These are the activations of a small neural network, seen along a few directions. Each row is one input.
Each table varies a few parts of the input and shows all the possible inputs, shuffled.
Descriptions start from the smaller parts, as in this example, which fits no table here: one of 6 places along a line, together with either a single point or one of 11 places around a ring or (one of 3 separate values, together with one of 5 places around a ring).
Shared parts are said once, and a part with two or three values counts as separate values.
In the rows, 128 means zero.

Other details of the inputs vary at random and push rows far along two fixed directions, the same in every table; ignore that.

Table:
R1: [104 126 154 161 121 151 158 149 138 119 143 135 102]
R2: [141 162 194 142 150 159 143 146 118 106 126 148 112]
R3: [ 59 110 143 133 153 103 102  71 119 152 121 170 102]
R4: [114 113 169 156 141 152 150 151 128 110 160 147 116]
R5: [166 153 103 102  92 127 121 150 141 115  96  90 166]
R6: [ 84 128 131 152 167 111 112 102 121 154 144 142  92]
R7: [ 98 154 139 132 187 104 100  63 109 146 124 178 108]
R8: [100 128 186 141 133 157 134 173 135 113 143 130 104]
R9: [ 88 104 153 135 129 115 120 113 125 135 125 145 115]
R10: [136 109 200 162 121 170 169 183 133  97 157 143 118]
R11: [134 100  51  89 136  73  88  61 114 168 126 115 147]
R12: [ 80 108 137 157 155 104 124  94 116 156 137 145  96]
R13: [147 144  49 108 130  83 104  75 124 152  96 102 146]
R14: [155 144  53 107 132  85 101  77 115 151  90  90 144]
R15: [121 117 189 148 113 174 167 189 134 106 159 132 119]
R16: [189 145 120  98  80 145 137 180 139  92  91  70 160]
R17: [138  95  39 106 132  91 111  83 130 131 133 117 155]
R18: [131  99  43  92 115  95 112  76 127 149 124 115 155]
R19: [123  92  45  93 124  76 102  55 120 159 120 125 153]
R20: [ 68 132 118 147 177 105 107  77 120 159 136 158  88]
R21: [128 111  46  87 116  92  90  87 136 143 110 102 149]
R22: [132 122 196 155 140 161 146 154 124 114 149 159 112]
R23: [173 104  95 102  99 125 131 160 132 123 137  89 154]
R24: [ 96 167 177 142 156 130 111 155 120 132 129 137 114]
R25: [141 128 179 149 135 168 156 184 136 100 160 135 115]
R26: [116 112 161 163 117 139 150 137 128 130 133 135 113]
R27: [185 109 115 109  66 144 143 209 149  97 125  70 153]
R28: [ 90 121 141 153 160 109 115  88 115 162 129 152  97]
R29: [185 147 108  98  73 147 138 172 147 100  99  72 168]
R30: [133 145 188 168 104 186 170 191 143 106 138 139  99]
R31: [118 162 146 144 179 112 108 124 112 134 143 152 122]
R32: [100 168 142 147 163 110 115  89 116 153 109 156 108]
R33: [185 103  97 117 108 129 134 162 133 108 140  96 158]
R34: [176 154  97 107 110 123 124 175 128 120 132  87 168]
R35: [124 109 179 155 129 150 152 143 125 114 149 156 120]
R36: [191 118  95 127  68 146 153 171 151 110 118  80 154]
R37: [132 158 190 128 132 164 146 153 114 112 123 142 107]
R38: [ 95 115 147 127 140 114 102 108 121 145 125 143 110]
R39: [193 163 103 127  80 148 153 178 152 107 100  85 170]
R40: [169 140 102  94  93 133 123 143 130 110  93  79 150]
R41: [139 106  45  89 132  89  99  97 123 153 139  96 150]
R42: [ 77 167 133 155 192  91  95  89 105 170 129 149 103]
R43: [156 106  88 107  87 138 148 157 142 109 139  99 155]
R44: [177  97  95 120  89 136 151 142 140 103 128 110 167]
R45: [135 163 193 129 136 160 145 154 116 116 121 143 111]
R46: [112 131 195 140 113 163 141 166 139 110 128 142 110]
R47: [ 72 115 132 158 161 107 123  95 119 152 142 147  93]
R48: [ 72 129 129 121 178 110 103  77 116 156 147 168  97]
R49: [148 109  44  99 138  93  98  76 129 139 127 124 151]
R50: [ 91 127 132 138 178 121 110  88 119 138 150 170 102]
R51: [ 70 113 127 153 158  98 115  59 115 164 123 168  98]
R52: [105 119 130 147 152 109 119 112 121 151 135 133 100]
R53: [ 70 100 130 129 172  93 108  71 105 166 143 162 106]
R54: [119 122 179 156 128 167 160 149 136 101 149 163 116]
R55: [139 172 190 148 144 162 147 155 136 109 128 162 130]
R56: [113 174 188 137 146 155 138 140 127 132 124 165 122]
R57: [140 111  45  85 125  96 102  84 129 149 123 115 150]
R58: [180 109  69  90  85 122 129 132 136 128 125  92 166]
R59: [208 150 101 112  92 142 144 170 139  96 111 100 178]
R60: [106 122 184 146 104 170 155 184 146  96 139 132 113]
R61: [106 115 183 147 109 161 152 184 141 104 143 124 114]
R62: [132 129 192 152 136 168 152 152 130 110 144 162 111]
R63: [158 158 197 143 128 178 159 170 120  92 127 141 115]
R64: [169 152  79  94  90 121 115 140 147 120  94  85 181]
R65: [167 119  96 103  76 148 137 185 156  97 125  77 155]
R66: [ 85 104 145 132 137 109 117 115 123 139 132 137 110]
R67: [179 147  91 116  98 129 138 139 128 115  99  80 142]
R68: [ 82 121 170 142 125 147 134 127 134 122 130 155 107]
R69: [123  86  51  95 131  69  98  58 116 162 124 121 151]
R70: [181 147  97  95  97 133 137 146 131 119 112  97 162]
R71: [ 67 118 119 151 160 104 116  64 121 158 126 166  96]
R72: [100 163 148 124 165 115 109  90 112 151 119 166 118]
Each input here is: one of 4 separate values, together with either a single point or one of 5 places along a line or (one of 2 separate values, together with one of 6 places around a ring).
Question: The inputs of R44 and R3 match in every part but the choice among 4 separate values. If R4 is changed in the same way as R44 into R3, which row does it become?
Answer: R61
Question: Which other rows does R29 become when the choice among 4 separate values takes its other values? List them by row number.
Answer: R7, R13, R70
Question: Which other rows does R38 become when the choice among 2 separate values takes its other values? List them by row number.
Answer: R9
Question: Which other rows does R59 become when the place on the line of 5 takes its other values? List them by row number.
Answer: R2, R7, R55, R63

Table:
R73: [105 117 213 158 116 179 168 176 146 106 163 177 121]
R74: [ 47 106 155 132 166 117 103  63 110 165 128 162  65]
R75: [ 56 113 153 157 181 113 100  96 122 142 140 157  76]
R76: [ 79 155 163 122 177 124 103  69 104 158 111 163  77]
R77: [110 181 195 170 150 175 160 174 131 120 135 139  90]
R78: [ 95 141 165 133 190 107 108  43  95 168 122 194  92]
R79: [ 64 105 152 166 194 101  96  82 110 146 154 171  84]
R80: [198  80 102 120  84 132 155 158 132 117 144  91 160]
R81: [ 96 114 206 164 120 172 157 160 145  93 132 161  96]
R82: [173  97  87 139  68 141 173 154 152 108 135  97 159]
R83: [135 173 198 181 149 179 168 184 124 115 148 145 104]
R84: [128 135  21  85 154  66  66  45 124 145  86 107 145]
R85: [ 89 154 156 128 205 100  95  78  88 152 145 174 101]
R86: [ 86 149 158 121 175 114 105  52 103 161 109 181  87]
R87: [ 64 159 148 111 186 110  92  68  98 150 115 171  92]
R88: [149 109  91  99  66 151 138 179 163 105 134  87 156]
R89: [136 167 216 144 138 179 150 179 120 116 133 134  86]
R90: [146 154 216 150 150 168 158 173 108 107 148 168 126]
R91: [ 28 152 182 159 163  83  73  77 118 165  83 143  85]
R92: [160  99  92 117  71 145 143 173 159  84 116  73 146]
R93: [158 104  77 128  63 145 165 154 158 109 119  87 151]
R94: [ 35 122 135 156 164 116 120  72 125 161 132 163  71]
R95: [175 159  80 116  83 149 151 158 148 109 104  76 152]
R96: [161 113  78 134  76 140 154 180 155 115 139  68 140]
R97: [111 180 212 135 127 189 149 187 142 103 133 158 108]
R98: [116 107 214 175 121 173 168 164 139  90 146 165 108]
R99: [124 181 207 141 138 182 149 204 140 107 146 148 109]
R100: [124  80  31  90 148  61  84  70 108 157 143 105 149]
R101: [145 156 228 142 130 184 173 174 124  95 137 164 127]
R102: [173 103  77 142  87 132 158 175 145 116 150  79 149]
R103: [143  76  38 102 137  71  92  73 111 166 136  97 137]
R104: [137  73  37  93 145  60  97  62 109 155 140 118 165]
R105: [153 101 101  95  69 148 143 172 146  97 127  75 149]
R106: [121  84  32  91 134  68  83  65 117 168 123  91 123]
R107: [190  86 102 139  92 132 151 171 143  93 141  98 166]
R108: [ 23 159 171 136 155  84  75  90 123 182  96 153 100]
R109: [150 151 103 133  45 118 142 187 155 130  77  45 156]
R110: [144 168 220 157 143 176 159 186 129 106 159 178 131]
R111: [ 67 164 136 145 182 110 115  51 115 163 111 185  91]
R112: [178 149  91  91  87 149 131 155 151 107 111 111 175]
R113: [174  88 104 107  60 153 152 155 144 110 116  87 146]
R114: [208 147  95 141  99 139 163 166 133 112 131 101 169]
R115: [102 126  54  79 107  43  69  81 119 173  69  71 159]
R116: [156 100  84 101  65 146 141 166 159 106 128 104 170]
R117: [118 171 210 162 154 173 140 175 131  95 130 141  95]
R118: [132  84  19 129 141  63 112  58 119 168 137 118 153]
R119: [171 129  48  94 150  74  88  71 101 160 121 100 144]
R120: [153 132  31 107 169  58  69  59 111 146 116 109 153]
R121: [195 145 101 101  91 141 141 155 146 105 128 118 184]
R122: [ 85 160 139 130 205 105  88  85 107 160 148 181 112]
R123: [ 66 107 158 152 183 109 110  89 114 161 168 199 111]
R124: [123 164 211 155 136 175 150 157 135  92 115 166 105]
R125: [ 94 122 210 145 129 173 154 188 130 106 158 136  93]
R126: [132 137  33  72 161  67  73  62 108 156 111  96 153]
R127: [207 134 101 118  95 137 143 149 142  87 110 104 175]
R128: [106 121 207 163 135 181 159 203 140 111 176 153 114]
R129: [212 134  96 127 112 126 136 153 131  95 123 102 177]
R130: [159 134 123 109  50 118 126 175 140 135  73  45 150]
R131: [133 130  35  68 145  72  77  40 111 153  94 124 159]
R132: [163 110  93 106  75 147 141 201 162 105 148  78 158]
R133: [ 75  91 162 142 163 113 120  56 105 162 141 183  88]
R134: [225 131 107 111  98 134 148 155 121 113 127  96 166]
R135: [ 96 114 214 142 110 181 163 169 131  99 141 160 103]
R136: [197 144  87 129  89 141 163 146 141 111 115 102 170]
R137: [ 67  96 159 133 167 110 120  70 105 147 147 187 107]
Question: The inputs of R98 and R73 match in every part but one. If R127 is changed in the same way as R98 into R73, which row does it become?
Answer: R121
Question: The inputs of R133 and R137 match in every part but one. If R119 is changed in the same way as R133 into R137, which row does it become?
Answer: R85
Question: What is each input in this table made of?
Answer: one of 5 separate values, together with either a single point or (one of 2 separate values, together with one of 6 places around a ring)
Question: List by row number the other rows that have the choice among 5 separate values in common with R93.
Answer: R77, R82, R83, R94, R95, R96, R102, R109, R111, R114, R118, R136
Question: Which other rows does R80 become when the choice among 5 separate values takes its other values? List them by row number.
Answer: R104, R107, R118, R123
Question: Which other rows does R76 become when the choice among 2 separate values takes its other values? List them by row number.
Answer: R74
